Here are a small network's activations along a few directions, averaged over the inputs that share one value of a field.
Related values have similar rows: they may be neighbours, one step apart, or belong to one group.
In the rows, 500 means zero.
Random noise pushes rows far along 18 fixed directions. That doesn't count. These rows show it; they differ only by the noise:
476,382,465,664,563,577,369,443,551,319,570,447,396,403,444,513,451,459,613,440,393,455,498,371,519,571,633,404
552,374,483,337,500,503,616,430,431,488,409,508,301,403,633,474,463,679,360,344,382,431,428,223,493,785,480,481
733,320,458,782,552,400,402,288,617,88,486,412,429,497,336,348,462,420,696,483,466,398,759,156,495,656,559,458
647,358,446,580,792,307,544,432,316,371,350,617,477,716,525,161,584,536,749,469,542,572,563,410,512,330,503,629
540,573,448,518,344,421,314,433,622,620,501,342,600,517,720,450,557,619,421,456,425,588,657,515,648,753,405,426
603,243,524,557,787,533,508,365,385,285,337,346,508,600,616,587,684,310,227,528,590,508,545,331,374,382,262,668
504,510,566,442,391,404,500,413,245,458,288,499,283,476,489,335,691,417,307,443,562,381,517,419,534,481,410,741
430,298,556,472,574,512,663,467,579,345,556,472,368,453,426,411,655,383,518,534,379,516,639,425,696,652,431,520
509,463,476,470,562,508,511,712,445,582,508,521,597,588,467,633,418,625,421,549,575,626,601,477,521,416,614,356
660,511,394,486,680,528,205,345,526,689,577,710,683,561,624,451,157,643,606,523,541,639,341,550,577,246,820,302
774,426,624,350,327,602,664,611,264,419,421,603,253,549,483,567,542,515,634,517,285,365,225,455,409,504,434,547
741,599,584,483,256,569,666,370,578,482,602,459,428,684,548,596,657,502,537,659,240,514,514,451,394,708,392,494
407,445,385,362,693,511,647,260,710,504,452,506,414,280,534,375,485,509,409,337,555,424,546,417,463,457,373,551
637,435,511,324,683,326,579,410,379,349,271,630,525,543,542,399,556,362,248,626,571,324,429,299,472,476,381,667
522,581,455,593,372,695,342,452,402,522,540,265,254,338,655,519,739,621,444,324,598,516,627,552,633,540,454,429
483,488,518,703,637,304,353,646,287,413,435,355,539,675,489,445,541,595,519,435,382,438,622,495,404,678,588,664
296,401,514,470,472,624,453,522,486,606,513,322,333,176,548,628,467,530,235,364,589,486,466,583,543,596,365,463
405,443,516,415,503,513,586,426,456,625,411,670,495,375,468,452,424,293,478,592,664,576,141,546,465,317,495,549
493,659,472,282,717,508,448,848,429,469,530,630,604,389,603,753,450,502,303,770,453,223,221,691,472,447,400,347
664,367,632,651,529,489,679,678,296,666,407,594,327,637,410,541,363,520,457,713,402,752,427,539,295,398,276,337


Field M:
m3: 545,519,547,476,469,626,649,550,453,460,698,476,293,361,443,486,656,552,534,593,598,515,582,506,792,730,645,374
m11: 322,516,531,482,682,474,513,541,395,682,501,591,431,478,501,473,319,612,377,457,541,537,424,677,349,331,381,487
m12: 747,508,492,501,371,427,608,584,508,534,346,509,662,625,698,466,610,393,708,598,545,588,306,544,451,560,231,510
m7: 602,514,531,365,250,475,355,584,639,546,331,577,580,258,481,408,363,241,580,529,619,434,278,595,676,422,302,425
m14: 343,606,478,454,268,482,539,328,751,402,518,593,466,374,283,506,388,369,472,533,446,346,563,428,460,454,500,487
m6: 534,515,521,616,529,385,397,518,401,320,414,558,462,400,448,416,559,312,426,678,618,349,470,434,535,592,441,520
m17: 505,279,518,417,741,419,500,512,514,639,369,427,631,462,612,357,359,547,387,368,577,632,651,630,652,393,236,545
m15: 537,649,425,484,245,430,455,364,620,636,523,634,520,474,587,372,484,570,559,600,568,572,500,464,566,527,390,335
m8: 366,563,579,570,811,510,496,630,505,503,544,464,320,514,458,441,586,577,184,527,268,425,879,616,577,550,345,416
m5: 367,654,540,495,562,442,380,549,489,493,673,383,475,481,584,536,631,567,286,611,500,437,719,710,695,620,379,487
m2: 664,531,452,531,611,496,493,289,641,466,448,373,488,354,550,397,451,503,414,328,572,365,714,451,464,533,389,573
m16: 404,509,474,465,289,454,675,480,412,662,577,638,469,462,479,348,447,658,627,535,811,764,565,510,642,421,528,363
m10: 789,649,394,443,520,493,411,493,728,566,264,519,850,500,594,437,473,361,595,434,685,472,391,433,447,395,451,490
m19: 678,597,525,540,658,494,352,550,518,490,354,533,428,406,558,461,457,424,284,578,439,428,529,498,559,423,354,386
m4: 522,596,498,470,645,581,547,488,577,618,655,633,509,429,427,525,388,494,449,669,524,512,451,678,596,423,592,383
m1: 447,677,320,529,487,504,488,629,443,517,385,621,499,623,636,391,641,666,666,438,531,656,553,358,557,310,536,253
m9: 564,736,494,547,382,438,517,408,730,645,532,558,595,717,571,419,575,516,533,646,301,664,652,531,513,483,454,389
m13: 720,505,526,625,625,462,351,480,387,657,458,554,537,599,629,320,464,531,524,496,416,637,479,522,684,680,700,446
m18: 466,540,440,480,253,456,651,290,503,377,481,476,447,576,641,426,708,588,680,427,551,461,374,276,285,702,337,642
The values of M form a ring.
Question: Going along M from m2 by way of its neighbour m16, in what order are m3, m15, m8, m5, m1, m18 met?
Answer: m1, m3, m5, m8, m18, m15
Question: Name the neighbours of m13, in listed order.
Answer: m12, m6
Question: Fewest steps between m19 and m7?
Answer: 2

Field Z:
z13: 538,620,505,355,596,255,506,432,404,408,469,600,496,453,421,338,424,568,410,520,532,211,564,536,555,574,564,685
z1: 471,522,438,610,479,538,477,478,596,485,446,553,484,374,493,450,444,389,519,539,595,623,410,284,537,572,548,282
z17: 564,446,533,423,428,610,481,322,562,405,628,536,458,419,439,548,471,428,541,516,488,367,438,498,540,454,578,549
z19: 220,570,565,428,564,482,481,474,496,636,650,565,619,689,493,585,538,470,325,599,389,535,582,703,483,356,560,627
z12: 608,540,537,662,478,533,406,361,568,619,379,371,514,542,549,430,529,405,417,370,413,580,548,419,407,632,521,589
z14: 640,489,499,506,269,476,452,447,444,488,579,596,358,605,546,452,469,666,678,570,378,571,561,471,568,463,468,347
z10: 631,244,662,618,462,697,396,423,384,491,539,345,340,505,366,625,385,436,464,354,440,580,613,595,496,276,530,576
z6: 526,307,502,462,409,540,512,568,586,528,207,512,489,414,391,457,472,237,454,365,485,600,440,306,521,329,472,517
z20: 745,522,487,422,474,666,485,262,518,351,528,634,489,544,479,632,483,417,427,598,593,394,389,248,381,312,665,465
z3: 389,499,527,373,451,533,521,552,508,547,537,635,537,547,519,552,514,419,491,640,466,589,338,566,619,372,518,431
z15: 350,424,470,599,534,453,428,584,412,439,479,486,481,375,649,537,457,500,374,596,599,572,359,375,527,683,368,307
z5: 610,543,551,364,378,618,652,557,526,419,520,452,566,499,441,631,655,405,500,514,563,389,524,503,536,561,556,602
z8: 278,469,558,530,543,477,479,549,135,552,551,502,442,627,606,643,501,647,314,506,587,600,296,400,414,641,755,601
z9: 671,554,391,527,614,668,537,584,543,482,351,487,484,431,469,553,553,442,545,389,599,469,440,352,375,356,576,424
z18: 531,397,476,472,736,527,599,652,515,432,693,443,550,596,631,585,497,764,566,556,402,569,682,553,620,664,430,297
z16: 447,381,465,528,657,450,341,605,570,447,491,531,550,271,396,528,273,444,378,589,642,463,505,489,649,491,559,312
z4: 562,504,517,445,491,514,622,475,430,607,433,516,570,599,566,508,611,453,382,550,553,601,451,414,506,588,562,575
z2: 633,634,495,648,363,467,322,589,505,497,472,450,527,500,487,559,408,565,477,536,458,435,525,422,434,707,552,359
z7: 344,665,513,511,383,439,494,683,375,500,528,480,439,508,369,512,510,630,600,433,532,371,529,684,402,417,499,585
z11: 484,375,509,606,361,579,478,582,371,500,372,460,457,461,488,621,497,392,502,500,618,606,318,413,408,380,483,469
A value of Z combines one of 5 hidden first parts with one of 4 second parts; all combinations occur once.
Question: z20 and z17 share the first part; z20 and z8 share the second. Which value has the first part of z8 and the second part of z17?
Answer: z10
Question: z16 and z14 share the first part; z16 and z2 share the second. Which value has the first part of z2 and the second part of z14?
Answer: z19
Question: z18 and z1 share the first part; z18 and z11 share the second. Which value has the first part of z11 and the second part of z1?
Answer: z6
Question: z9 and z4 share the first part; z9 and z3 share the second. Which value has the first part of z3 and the second part of z4?
Answer: z13

Field P:
p19: 351,369,411,567,658,649,576,589,818,245,673,610,496,474,433,675,459,305,772,659,228,513,288,462,374,366,448,221
p9: 476,338,520,634,711,457,658,537,437,374,401,546,466,436,324,432,434,412,545,533,688,574,561,397,458,326,507,474
p8: 232,366,487,660,659,508,601,431,467,306,785,339,374,468,485,496,518,704,761,361,570,479,494,606,375,676,506,556
p13: 399,421,389,201,652,434,635,747,308,736,257,435,659,468,836,624,469,715,302,292,622,524,79,385,298,706,458,605
p5: 175,519,497,306,521,491,389,247,402,697,562,588,367,335,514,308,427,579,309,301,551,459,503,697,715,291,665,715
p1: 239,263,517,701,801,622,423,618,247,331,681,450,237,538,512,625,538,670,451,405,382,508,624,500,475,477,544,403
p18: 399,501,561,435,141,482,535,358,328,355,410,539,278,408,422,499,637,374,381,533,560,285,344,337,413,587,476,688
p12: 560,731,567,240,357,477,634,817,327,452,607,734,238,464,394,559,405,825,672,543,311,150,420,675,427,452,439,408
p15: 557,462,502,338,126,584,518,405,638,279,634,544,400,514,455,705,498,557,448,581,400,361,687,283,580,397,456,338
p3: 426,504,505,401,649,522,415,434,482,582,616,664,662,650,533,466,388,538,558,518,474,588,432,486,601,422,832,527
p7: 608,584,453,781,767,725,495,535,515,364,497,408,305,546,407,440,727,388,640,389,346,456,731,474,400,276,521,431
p10: 610,728,458,490,344,614,392,384,592,721,450,611,402,212,379,185,413,436,752,327,618,543,433,589,865,467,844,432
p2: 549,835,359,664,395,461,424,126,714,345,470,561,464,387,494,405,651,225,387,713,666,383,512,287,399,460,519,462
p4: 486,294,344,288,539,349,613,453,734,565,297,590,634,473,732,408,305,693,473,333,517,610,590,323,362,375,22,357
p16: 730,510,608,385,787,478,755,888,223,672,417,563,377,504,360,625,320,706,366,516,452,410,451,595,369,527,603,498
p6: 513,308,541,532,581,459,359,338,374,544,417,744,525,614,727,426,379,376,538,657,295,607,52,466,483,521,406,477
p17: 752,477,471,571,784,417,507,598,464,602,319,552,663,700,561,332,580,425,488,537,377,660,510,337,599,627,665,510
p11: 428,358,638,407,485,533,448,541,392,580,462,313,534,687,612,663,699,465,131,504,349,633,636,508,595,611,427,669
p14: 645,460,572,433,467,490,697,583,340,682,305,441,404,505,467,383,500,616,407,370,628,644,607,491,534,582,386,577
The values of P form a ring.
Question: Name the neighbours of p4, in listed order.
Answer: p3, p7
Question: Name the neighbours of p14, in listed order.
Answer: p8, p10
Question: Name the neighbours of p11, in listed order.
Answer: p19, p13
Question: Name the neighbours of p5, in listed order.
Answer: p9, p15
Question: Fewest steps between p17 and p12?
Answer: 7
